Each row below holds a small network's activations on one input, seen along a few directions.
Each table varies a few parts of the input and shows all the possible inputs, shuffled.
Descriptions start from the smaller parts, as in this example, which fits no table here: one of 5 places around a ring, together with either a single point or one of 9 places along a line or (one of 2 separate values, together with one of 6 places along a line).
Shared parts are said once, and a part with two or three values counts as separate values.

Other details of the inputs vary at random and push rows far along two fixed directions, the same in every table; ignore that.

Table:
R1: 96	-111	-25	0	123	-244	-370	127	186	-637	462	63
R2: 204	83	-65	22	-191	95	-408	33	129	-392	421	-192
R3: -220	13	107	-140	393	-239	-94	208	128	-381	-69	163
R4: 122	124	-77	2	-514	289	-24	-247	-148	428	5	-290
R5: -188	92	-19	-89	-29	52	473	-117	-243	721	-481	89
R6: 53	100	-30	-64	-280	82	-199	-85	-18	15	167	-182
R7: 135	-37	235	79	-225	142	-723	-25	239	-795	298	-432
R8: 83	92	56	39	-191	234	-273	-30	63	-188	57	-283
R9: 169	-33	148	55	-269	114	-672	-41	194	-668	398	-376
R10: 259	132	-103	50	-495	285	-311	-138	0	-2	342	-355
R11: 37	19	-143	-40	182	-166	-42	148	102	-218	268	160
R12: -156	94	-80	-117	-214	47	443	-190	-283	857	-352	44
R13: -262	24	22	-85	374	-159	413	120	-69	282	-419	288
R14: 136	160	-8	23	-592	407	-94	-286	-146	407	-58	-414
R15: -118	-14	-80	-89	396	-289	85	215	82	-185	58	317
R16: -188	-118	-23	-23	452	-282	463	120	-71	235	-281	405
R17: 114	146	10	46	-414	373	-65	-178	-102	298	-83	-345
R18: -184	37	26	-53	235	-32	386	49	-71	330	-413	166
R19: -35	-122	10	-67	238	-351	-266	162	164	-554	351	163
R20: 208	123	-33	69	-359	311	-272	-111	37	-59	192	-336
R21: 148	-43	24	111	-66	120	-163	0	67	-233	145	-106
R22: -222	5	-77	-92	468	-246	448	157	-52	247	-275	397
R23: -113	-42	-54	-33	-76	-44	494	-163	-266	756	-331	163
R24: -140	-114	13	-17	379	-258	209	134	-1	-25	-114	301
R25: 1	-80	-78	30	158	-102	253	43	-44	168	-19	233
R26: -121	6	61	-36	388	-97	81	205	120	-255	-151	188
R27: 74	102	42	-4	-217	185	-292	-65	45	-176	99	-260
R28: 99	83	-4	55	-132	234	-129	-16	43	-99	36	-177
R29: -285	-123	78	-62	426	-307	416	87	-75	200	-409	370
R30: -176	7	14	-50	416	-169	214	173	56	-54	-222	247
R31: 259	44	-23	131	-632	393	-118	-292	-140	368	104	-406
R32: 375	37	-120	165	-641	376	-179	-261	-89	201	321	-361
R33: 26	-80	-68	30	4	-94	122	-17	-56	145	45	109
R34: 45	-149	-67	30	380	-292	-94	226	185	-524	309	296
R35: -184	67	159	-98	22	40	31	-11	-16	78	-313	-81
R36: 30	-80	-157	18	60	-167	258	-11	-84	258	84	211
R37: -79	-11	-135	-65	386	-242	211	197	53	-64	38	370
R38: -154	-128	-136	-63	380	-398	459	123	-98	293	-75	484
R39: -101	-41	-5	49	-19	46	536	-143	-226	710	-459	105
R40: 192	123	-136	56	-458	305	10	-207	-117	396	79	-261
R41: 138	-51	-40	75	-79	30	-98	-31	34	-88	192	-49
R42: 212	-31	90	89	-301	154	-545	-84	136	-501	349	-341
R43: -128	-121	74	18	395	-168	248	146	40	-74	-226	277
R44: -44	134	43	-7	-370	301	195	-240	-202	604	-379	-240
R45: 71	-141	-50	38	295	-266	-201	182	195	-564	355	185
R46: -82	1	-157	-79	351	-275	235	173	19	24	56	358
R47: 72	-72	-158	34	39	-118	223	10	-60	187	132	213
R48: 138	-75	6	46	-139	-27	-339	-32	93	-364	320	-121
R49: 220	87	-146	36	-221	142	-212	-11	64	-151	367	-128
R50: -62	-134	72	43	465	-228	-32	233	184	-511	30	250
R51: 25	-25	-73	59	-172	98	353	-171	-198	607	-196	18
R52: -44	96	-150	-85	-202	21	331	-144	-218	645	-134	56
R53: -11	138	90	-23	-450	331	-84	-228	-123	327	-199	-384
R54: -77	-143	124	30	441	-223	-95	219	202	-552	5	177
R55: 88	97	-82	-31	-269	97	-82	-97	-54	130	127	-126
R56: -111	89	-83	-34	73	69	524	-36	-193	642	-393	173
R57: 66	-54	10	104	-69	121	57	-51	-31	63	-49	-48
R58: -115	91	-79	-34	-1	88	520	-92	-222	735	-421	101
R59: -76	-120	-94	-31	322	-337	227	136	-17	21	59	373
R60: 229	21	-30	151	-455	359	-15	-230	-113	296	38	-288
R61: -303	48	91	-133	194	-104	312	17	-99	331	-457	145
R62: 261	-45	49	143	-167	149	-531	-1	196	-623	421	-295
R63: -148	-148	113	-29	435	-307	-98	195	151	-509	1	220
R64: -84	-128	14	-77	311	-383	-159	178	131	-467	254	244
R65: -6	26	-47	-23	250	-76	-38	164	118	-277	101	151
R66: -186	6	43	-153	365	-282	-88	207	128	-342	46	212
R67: -35	-127	105	34	333	-191	-244	196	197	-626	136	94
R68: 90	97	-4	-20	-233	151	-250	-64	32	-99	150	-208
R69: 126	-121	-70	42	246	-256	-270	186	208	-630	461	160
R70: -181	14	-16	-87	402	-205	193	180	22	-24	-147	278
R71: 180	99	-73	45	-206	221	-184	-25	52	-93	216	-166
R72: 143	7	2	135	-447	340	107	-271	-170	482	-147	-297
R73: -75	16	28	-13	349	-88	3	196	138	-326	-52	160
R74: -139	-105	143	-52	296	-240	-159	137	121	-432	14	110
R75: 55	-30	79	48	-175	100	-116	-105	-28	-18	-15	-163
R76: -88	-18	107	24	-242	171	328	-226	-224	632	-462	-108
R77: 142	146	-60	30	-447	332	-23	-188	-121	388	5	-289
R78: -129	-124	174	-38	303	-238	-296	161	189	-636	81	61
R79: -268	88	-4	-141	10	-19	499	-108	-257	765	-498	130
R80: -73	-1	22	-24	357	-131	-102	204	168	-433	37	120
R81: -71	-45	-100	24	8	0	607	-112	-253	773	-343	235
R82: 111	107	108	-21	-287	189	-593	-37	160	-498	288	-391
R83: -31	-114	37	12	305	-225	-106	165	130	-402	134	175
R84: 158	163	-66	-17	-678	338	-169	-287	-143	387	135	-424
R85: -101	-96	51	-22	227	-194	46	58	13	-120	-56	159
R86: 304	163	-161	91	-637	435	-79	-247	-124	379	202	-356
R87: 5	9	41	-36	316	-154	-400	263	274	-775	304	61
R88: -230	-116	205	-68	333	-234	5	121	79	-260	-215	144
R89: -130	-138	31	-79	322	-369	-63	149	97	-334	122	252
R90: 228	44	136	164	-639	504	-231	-290	-76	185	-54	-559
R91: 265	94	18	92	-191	267	-593	45	231	-676	433	-338
R92: -190	-128	-95	-91	365	-414	434	90	-110	274	-127	480
R93: -193	0	-118	-103	445	-272	450	164	-47	272	-198	429
R94: 153	98	159	63	-229	298	-548	5	194	-548	164	-431
R95: -312	-115	56	-115	412	-354	390	86	-96	234	-328	383
R96: 131	161	46	54	-649	492	-141	-315	-147	378	-127	-520
R97: 204	6	117	155	-420	334	-339	-165	31	-141	90	-436
R98: 99	-8	49	88	-234	183	-49	-120	-61	126	-33	-195
R99: -238	18	116	-107	310	-136	174	111	16	-4	-343	165
R100: 107	22	44	35	-514	245	-107	-263	-133	325	20	-323
Description of these inputs: one of 2 separate values, together with one of 5 places along a line, together with one of 10 places along a line.
Changing only the place on the line of 5 turns R20 into R14. The same change can be made to R22. Which row results? -> R27
Changing only the place on the line of 5 turns R39 into R7. The same change can be made to R45. Which row results? -> R89
Start at R3 and move only the place on the line of 5, one step at a time. The first step leads to R5. Which rows follow, in order? -> R17, R58, R56
Which other rows does R40 become when the place on the line of 5 takes its other values? List them by row number. -> R4, R12, R15, R37

Table:
R101: -87	108	81	-70	-126	95	-103	-81	-11	6	-165	-170
R102: -155	-63	53	-83	-31	-134	218	-57	-154	378	-193	115
R103: -50	152	-117	-120	-24	-17	46	4	-36	128	-3	36
R104: -59	76	17	-34	249	-16	-68	190	123	-233	1	49
R105: 218	-39	77	144	-254	274	-237	-95	75	-203	111	-269
R106: -162	110	-54	-133	70	-67	152	20	-48	203	-180	92
R107: -153	-80	145	-56	-63	-87	112	-106	-121	260	-223	11
R108: -156	78	84	-30	113	84	255	8	-77	306	-396	12
R109: 64	-87	139	118	-45	127	-55	-45	42	-155	-99	-90
R110: 163	-26	-8	120	-176	188	-63	-71	32	-67	89	-117
R111: 72	185	-124	-18	-66	166	73	28	-22	229	36	-41
R112: 4	107	140	45	-157	308	-96	-67	-22	65	-222	-281
R113: -93	-170	-9	49	215	-220	306	15	-83	218	-174	227
R114: 173	201	-156	13	-190	277	-105	2	11	71	206	-167
R115: -117	105	31	-98	-32	25	-54	-31	3	-16	-134	-81
R116: -31	-62	-61	19	187	-95	358	59	-60	192	-141	272
R117: -3	-17	3	-60	-178	-57	-31	-68	-71	117	102	-25
R118: 18	-103	-87	63	-7	-101	288	-73	-130	338	-59	117
R119: 27	-176	144	132	21	-30	-129	-56	23	-205	-30	-89
R120: -2	-41	59	-31	-181	-21	-150	-61	-21	3	105	-89
R121: 67	-15	-189	35	91	-2	363	16	-88	309	-8	264
R122: -52	-55	116	-36	-177	-10	-96	-111	-55	60	-25	-115
R123: -27	-129	-123	37	210	-238	335	23	-96	254	-35	288
R124: 90	154	-18	30	-189	275	-127	-32	31	23	44	-244
R125: 123	-16	-112	61	48	9	108	47	22	4	122	148
R126: 128	140	90	64	-280	367	-328	-66	71	-171	42	-413
R127: -105	106	2	-106	-32	22	32	-37	-27	124	-145	-53
R128: -23	-52	95	-44	-169	-15	-91	-98	-42	85	12	-109
R129: -181	77	86	-95	14	21	77	-57	-70	148	-317	-36
R130: -35	-119	144	96	96	57	125	-19	-24	-9	-263	48
R131: 113	-92	-126	76	53	-139	51	12	4	1	207	124
R132: -17	169	-197	-129	-4	-22	48	28	-27	112	105	90
R133: 9	-185	122	104	142	-136	-133	17	84	-333	34	-2
R134: 42	150	-47	-14	-60	162	6	33	6	80	-1	-103
R135: -13	145	-103	-37	48	96	199	48	-60	297	-97	47
R136: 90	170	-44	-63	-253	136	-329	-35	78	-237	216	-248
R137: 1	-133	-33	18	564	-321	-49	323	234	-654	228	397
R138: -21	6	-134	-90	-85	-101	174	-47	-148	350	97	160
R139: -90	-165	103	33	494	-243	-14	232	179	-543	-21	283
R140: -40	-63	187	0	-269	82	-136	-174	-89	108	-106	-209
R141: 26	14	-75	-63	-187	-55	39	-75	-102	261	137	38
R142: -80	122	-59	-104	-13	-13	-25	-3	18	6	-14	-13
R143: -124	15	74	-69	525	-183	-123	311	236	-541	21	167
R144: 130	16	-13	-16	-334	68	-269	-101	-21	-54	295	-186
R145: 158	-112	-20	132	-109	6	-198	-59	67	-226	250	-126
R146: 50	143	25	-46	-253	168	-340	-51	73	-219	104	-289
R147: 109	-83	-193	62	68	-124	128	5	-37	81	215	165
R148: -46	-95	16	47	180	-53	270	51	-28	115	-198	200
R149: 134	200	-114	-62	-266	143	-312	-33	70	-160	285	-205
R150: -29	-67	-24	49	92	3	326	5	-78	265	-202	179
R151: -178	-131	46	-124	433	-444	-103	227	145	-464	182	326
R152: -55	-163	6	60	139	-152	269	-43	-79	248	-169	134
R153: 87	-129	0	105	-7	-62	-96	-12	36	-147	139	-32
R154: 75	131	45	36	-172	274	-169	-4	37	-36	-12	-264
R155: 15	-211	109	82	341	-272	-330	169	228	-770	246	76
Changing only one part turns R152 into R143. The same change can be made to R145. Which row results? -> R124
Describe the family of inputs behind these rows. -> one of 5 places around a ring, together with one of 11 places along a line
Which other rows does R101 become when the place on the ring of 5 takes its other values? List them by row number. -> R107, R108, R109, R133

Table:
R156: -251	-108	75	-84	234	-178	421	1	-198	435	-345	359
R157: -59	-104	44	71	468	-297	-159	224	183	-567	47	127
R158: 192	52	-9	179	-622	475	-2	-379	-133	395	-117	-468
R159: 249	-31	97	98	-446	246	-694	-196	187	-632	393	-493
R160: -27	72	-12	-67	-111	29	-213	-49	89	-244	73	-130
R161: -119	-117	81	-70	167	-202	178	46	-9	4	-182	251
R162: -43	99	-3	-33	7	175	186	-11	-116	322	-216	60
R163: 112	-12	72	134	-346	302	70	-156	-112	430	-125	-311
R164: 87	136	21	33	-321	350	49	-130	-95	461	-101	-310
R165: -31	167	-86	13	-147	181	303	-175	-215	648	-329	-141
R166: 56	-113	-182	1	-83	-151	315	-100	-180	451	117	218
R167: -16	-80	125	7	-102	4	-42	-57	-33	143	-17	-105
R168: -58	-148	131	23	532	-224	-238	325	224	-787	155	252
R169: -25	64	94	-61	-80	30	-245	61	88	-158	147	-179
R170: -234	-5	62	-163	433	-273	-7	258	72	-315	-20	339
R171: 60	75	-245	-52	-231	-23	290	-107	-192	572	96	115
R172: 199	-11	92	106	-379	168	-584	-168	74	-380	277	-482
R173: -71	50	-6	-72	219	-41	192	123	41	-24	-178	192
R174: 149	-44	103	109	-65	95	-243	52	155	-466	111	-120
R175: -165	23	34	-145	233	-222	83	167	77	-170	-105	257
R176: -316	-6	-63	-123	691	-363	425	209	61	-55	-279	503
R177: 344	80	-182	104	-213	162	-387	16	150	-372	592	-170
R178: -160	37	-16	-112	253	-238	-105	131	61	-245	-3	64
R179: 126	-79	-227	105	-93	-7	408	-86	-178	555	9	174
Describe the family of inputs behind these rows. -> one of 4 separate values, together with either a single point or one of 5 places around a ring
Changing only the choice among 4 separate values turns R179 into R166. The same change can be made to R157. Which row results? -> R172
Which other rows agree with R169 in the choice among 4 separate values? List them by row number. -> R160, R170, R171, R175, R178
Which other rows does R163 become when the choice among 4 separate values takes its other values? List them by row number. -> R164, R167, R169
Which other rows agree with R173 in the choice among 4 separate values? List them by row number. -> R162, R164, R165, R176, R177
